These are the activations of a small neural network, seen along a few directions. Each row is one input.
In each table, some parts of the input vary, and every possible input appears once, in random order.
Descriptions start from the smaller parts, as in this example, which fits no table here: one of 8 places around a ring, together with either a single point or one of 9 places around a ring or (one of 3 separate values, together with one of 4 places along a line).
Shared parts are said once, and a part with two or three values counts as separate values.

A family of inputs:
row 1: [ 5  6 -3  7 15  0 -4  5 -1 10  0 -6 -8 -1]
row 2: [-24  -4  14   0   4  48  13  13 -18  10  -2   9  20 -26]
row 3: [ 10   7  -5   6  13   3  -3   3   1   6  -5  -4 -10  -3]
row 4: [  1  -5   0  -2 -11 -17  -5  -4   2  -5   7  -2   1   8]
row 5: [ 6  7 -4  8 14  1 -4  4  1  9 -2 -4 -9 -2]
row 6: [  2  -4   0  -2 -11 -16  -5  -5   3  -6   6  -1   1   7]
row 7: [ -1  -2  -1  -6 -11 -15   0  -6   7  -8   3   2   0  10]
row 8: [  7   9  -6   3  14   4   3   1   5   5  -8   0 -10   0]
row 9: [  6  -4  -1  -4 -12 -14  -4  -7   3 -10   2   0   0   7]
row 10: [  5  -5   0  -4 -11 -16  -4  -5   2  -9   4  -2   0   8]
row 11: [  2  -2  -2  -7 -11 -13   1  -8   7 -11  -1   3  -1  10]
row 12: [ 9  6 -5  6 14  2 -2  3  0  7 -4 -5 -8 -2]
row 13: [ 3  9 -5  4 15  3  1  3  4  9 -5 -1 -9  0]
row 14: [-31 -17  18 -10 -24  29  13   3 -15  -8   5  11  32 -15]
What is each input in this table made of? -> one of 2 separate values, together with either a single point or one of 6 places along a line
Changing only the choice among 2 separate values turns row 7 into row 13. The same change can be made to row 6. Which row results? -> row 5

A family of inputs:
row 15: [  4   0  -5  10   2 -20 -12  -3   5   6   6  -8  -4   7]
row 16: [-16   6   4   1   8  14   0   7  -1  11   3  10   4  -6]
row 17: [  0   8  -4   3   2 -18  -5  -2  11   4   5   0 -13  10]
row 18: [-20 -23  13 -19 -47 -11   4 -12  -3 -27  13  11  28   7]
row 19: [ -3   2   2  -2   4  23   6   1  -1  -5 -13   3   0 -11]
row 20: [-11  -1   2   9   6  13  -7   6  -7  12   4   2  13  -8]
row 21: [ 22   3  -4   1  -1 -12  -9  -4   1  -4  -1  -2 -10   2]
row 22: [ -2  -4   5   3   8  14   0  10 -17   6   3  -6   8 -10]
row 23: [ 14   4  -7  -2   1  -9  -2  -6  11 -12 -10  -3 -13   6]
row 24: [ 14  -2  -3   1   4 -18  -9   1  -4   1   4 -13  -6   8]
row 25: [  5   7  -9  -4   4 -14  11  -6  13  -1  -5  -1 -11  15]
row 26: [-11   4   1  -5   8  18  19   3   2   7  -8   6   3  -3]
row 27: [  5  -1   5   3   0  20   4   5 -11   2  -2   1   1 -17]
What is each input in this table made of? -> either a single point or (one of 2 separate values, together with one of 6 places around a ring)
Which other rows does row 25 become when the choice among 2 separate values takes its other values? List them by row number. -> row 26

A family of inputs:
row 28: [ -3  19  -1  19  50  56   8  24 -13  34 -15  -3  -8 -30]
row 29: [ 21  -3  -6   1  -6 -34 -14  -6   2  -8   7 -13 -10  15]
row 30: [ 33  30 -21  23  59   1  -9  10   9  31 -17 -14 -41  -2]
row 31: [-27  -7  12  -6 -11  19   9   4  -7   2   6  11  18  -9]
row 32: [ 10   1  -7   7  -4 -34 -15  -7  11   0   8  -8  -9  15]
row 33: [ 23   0  -7  -4 -10 -29  -9  -9   9 -14   1  -4 -15  13]
row 34: [-23  -8   9 -10 -11  22  17   2  -7  -3   0  11  20  -7]
row 35: [-12 -11  12  -7 -17  24   7   2 -13  -9   1   9  19 -16]
row 36: [  6   6  -9   1  -3 -32  -9  -9  15  -2   5   0 -11  20]
row 37: [-14 -15  14  -5 -13  19   3   7 -19  -3   7   0  22 -14]
row 38: [ 16   3  -9  -6  -6 -27  -4 -11  16 -15  -5  -2 -15  17]
row 39: [-24 -11  13   2 -11  19   3   5 -11   4   9   4  22 -13]
row 40: [ 11   4 -10  -6  -3 -30   0 -10  15  -7  -1  -1 -11  22]
row 41: [-19  -8  10  -9 -13  27  12  -1  -6 -10  -5  10  18 -12]
What is each input in this table made of? -> one of 2 separate values, together with either a single point or one of 6 places around a ring
Changing only the choice among 2 separate values turns row 28 into row 30. The same change can be made to row 34. Which row results? -> row 40

A family of inputs:
row 42: [  4   3  -5  32  18 -12 -29   1   5  20   2 -17 -10  -3]
row 43: [-21  -9  16 -17 -25  20  18   1  -7   0   9  29  26  -9]
row 44: [-18   7   4  -3  21  40  19  12 -22  19   1  10  15  -9]
row 45: [-24   1   3  14  14  44   1   4  -3  10 -14   5   8 -31]
row 46: [-12   8   8   1  12  41  17  11 -13  25   2  20   7 -23]
row 47: [ 20  10 -19   6  26   3  12  -2  21  -3 -26 -12 -19   6]
row 48: [-20  13  10   7   8  45   3  14  -6  10   0  16  -3 -34]
row 49: [ 16  13 -13 -11  33  -1  13   3  12  -1 -23 -10 -24  12]
row 50: [  5  -1  -4 -25  -9 -20  17 -12  12 -25 -15  -4  -9  26]
row 51: [  9  -2 -10  -6 -16 -16  -2 -25  22 -33 -21   6 -11   8]
row 52: [ -7 -13   1  15 -20 -31 -27 -16  10  -6  15 -10   5   8]
row 53: [-25 -10  13 -20 -16  19  20   3 -16  -6   8  20  35   5]
row 54: [-36 -16  18 -21 -15  19  22   5  -8 -10   0   6  27   2]
row 55: [  8  -5 -13  -9 -14 -17  16 -17  22 -28 -19  -4  -4  18]
row 56: [  3   2  -8  29  19 -14 -12   8   5  23   5 -27  -4   6]
row 57: [-33 -15  11  -3 -24  22   2  -7   3 -15  -7  14  27 -19]
row 58: [-29  -3  18 -11 -30  23   3   3   0 -15   7  25  16 -21]
row 59: [ 21  13 -17   9  25   4  -6  -9  22  -7 -29  -1 -25  -4]
row 60: [  9  12  -7  12  24 -19 -13  11 -12  30  15 -12  -2  13]
row 61: [ 26  26  -9   2  16   6  -6   0  18  -4 -16   9 -36  -3]
row 62: [-25  -2   1  11  16  43  19  11  -4  13 -11  -5  13 -20]
row 63: [ 26  20 -19 -11  31  -2  10   1   4   4 -16   3 -17  14]
row 64: [ -1   4  -1  12  26 -18 -11  14  -4  25   9 -25  -9  11]
row 65: [  4  -5   4  -1 -22 -36 -12  -7   1  10  29   6   4  13]
row 66: [ -3  -6  -2  -5 -11 -39 -10  -4  -7   4  27  -3  12  23]
row 67: [ 20   5  -8 -21 -18 -21  13 -16  13 -17  -7  21 -12  14]
row 68: [  7  14   1  25  12 -14 -28  12   3  19  15  -3 -23  -7]
row 69: [-12 -12   5  -4 -11 -37  -8  -2   1   0  21 -18   6  23]
row 70: [ -9 -15  -1  12 -18 -33  -9  -8  10  -1  17 -20  11  17]
row 71: [ 14  12  -2 -13 -24 -14  -3 -16  19 -30  -7  16 -21   9]
row 72: [-33 -19   9  -6 -22  21  20   1   2 -11  -5   5  32  -7]
row 73: [-28   0  10  -4  22  41  21  15 -14  15  -7  -3   8 -11]
row 74: [ -4  -2   6   7 -25 -32 -26  -5   8  -6  28   3  -8   4]
row 75: [ 32  20 -15  -7  22  -1   8  -1  12  10 -15  14 -27   2]
row 76: [ 49 -20  16  17   6  21 -23  17 -56  -5   5 -36   8 -39]
row 77: [ 15   7 -10 -25 -10 -20  14 -15   4 -20  -7  10  -2  29]
row 78: [ 37 -43  15  -5 -37   4 -25   6 -50 -28  14 -26  22 -24]
row 79: [ 14  10  -4  16  17 -19 -15  10  -4  34  16   0 -13   0]
What is each input in this table made of? -> one of 2 separate values, together with either a single point or (one of 3 separate values, together with one of 6 places around a ring)
Changing only the choice among 2 separate values turns row 51 into row 59. The same change can be made to row 66. Which row results? -> row 60
Which other rows does row 52 become when the place on the ring of 6 takes its other values? List them by row number. -> row 65, row 66, row 69, row 70, row 74
Start at row 46 and move only the place on the ring of 6, one step at a time. The first step leads to row 48. Which rows follow, in order? -> row 45, row 62, row 73, row 44
Which other rows does row 67 become when the choice among 2 separate values takes its other values? List them by row number. -> row 75
